Here are a small network's activations along a few directions, averaged over the inputs that share one value of a field.
Related values have similar rows: they may be neighbours, one step apart, or belong to one group.
Strong random noise was added to every row along 8 fixed directions; ignore it. To show where, here is one row again and again, with new noise each time:
[ 199  198 -598 -449 -125  172 -194 -312   55  235 -316 -375 -914 -725
 -269 -135 -149 -596]
[ -38  370 -607 -500  394  157 -477   30 -220 -112  -23  291  819  489
  131  204  441  301]
[  78 -344  467  116 -472 -123 -138  212 -164  170 -233 -165 -603 -233
  340  -41 -409  197]
[ 118  -29  -49 -411  545 -786  360 -167  245 -581 -337  -86  631 -462
 -171 -449  903  263]
[ -31    0    8  -93  259  444 -136   18  271  225  670  650 -239    1
   29  -12    8  126]
[ 196  -73  -73 -169   79 -166  207 -137 -140 -185 -548 -582 -364 -329
   19 -147  -63 -259]
[  82 -293  139 -335  198  -85 -395  470 -258 -136  126  644  195    4
  225  -59  192  721]
[ -41  411 -356 -209 -433  216 -486 -228  -52  640  -33  -44 -112  117
  194   95 -283 -142]
[  36 -124 -126 -106   -4  139 -170   75   73 -260 -182 -202 -549 -336
  -14  146  109  -64]
[  95 -106   40  -28 -443    7  -73 -654   73  477 -528 -861  -50 -250
  379 -137 -231 -661]


Values of Vor:
t5: [ 217 -468  275  111  153 -107  129  222 -287 -705 -517 -566    4 -263
  170  -66  310  127]
t1: [-100 -215  230   19 -188 -219  257 -561  -37  460  -81 -438  922   61
  249 -297 -145 -473]
t4: [ -70  344 -699 -343  602 -215  297 -147  -10 -592 -288 -135   24 -514
 -665   88  416 -385]
t18: [ 261  166 -202 -493  126 -223  328 -537 -363  950  -28   67  145  -52
   35 -876 -606 -462]
t17: [  89  216 -410 -102  416   53  157 -399   73    0   -3   29  210  131
 -221   22  299 -466]
t10: [ 125  351  -65  261 -140 -102  205  190   45  -70  147   -6 -611   28
 -338   11 -153   41]
t2: [  62   82   52 -142   96   79  206  230 -540  207 -105  -18  -43  507
  245  -71 -495  108]
t14: [-143   54  190  358 -400 -313  -65 -295  469 -312 -467 -820  490 -218
  212  114  607  -38]
t3: [ -26 -314  217   -6  184  -39   55  453  -93  -32  542  638 -350 -164
 -182 -115 -322  305]
t11: [-403  201 -327  519 -364  245 -184  163  307 -564 -228 -530 -156  175
 -295  974  112 -174]
t12: [ 137 -215  447  266 -552 -244 -209   64   30  159   -5  -67 -191 -287
  212 -100  -45  157]
t7: [-135 -563  425  325  225  449  265 -214  330  149  529  333  717  363
  115   71   66 -210]
t19: [  64   97 -203 -177   54  284 -210 -278  121 -102 -163 -346  -16 -161
  -66  -54   93 -235]
t6: [ -31   38 -393 -445   41 -399 -197  202 -171  -34  -74  136   22 -326
 -406 -272  123  134]
t21: [ -97  297 -430 -188 -141    8 -178  182 -203   14  100  487  -90  -19
 -410  274  -80  193]
t15: [ 281   44  -24   15  247   69  130  285  -86 -321  223  235 -749 -406
 -414 -211  -14  195]
t8: [ 481 -471  -58 -493  191 -212   18  352 -463 -222 -606 -188 -870 -823
 -167 -479 -301   24]
t13: [ -21  178   -6  108  218  126    6  647 -516  -87   60  734  174  719
  -98  313 -330  477]
t16: [  52  170  625  209 -358 -827  400  224  239  427  439  676  -24 -103
 -116 -501   53  577]
t9: [  44  162  -11 -148   18  -20  353  -21 -518  373 -119 -170 -102  360
   85 -276 -716 -256]
t20: [  90  -67  -82  -55 -560 -352 -323  -23  -36  197 -536 -166 -130 -326
 -121  -67  -53 -163]
The values of Vor form a ring.
Question: List every value one step from t5, in the order listed.
Answer: t14, t15
Question: List every value one step from t8, in the order listed.
Answer: t2, t19
Question: List every value one step from t3, in the order listed.
Answer: t1, t6
Question: List every value one step from t13, in the order listed.
Answer: t7, t20
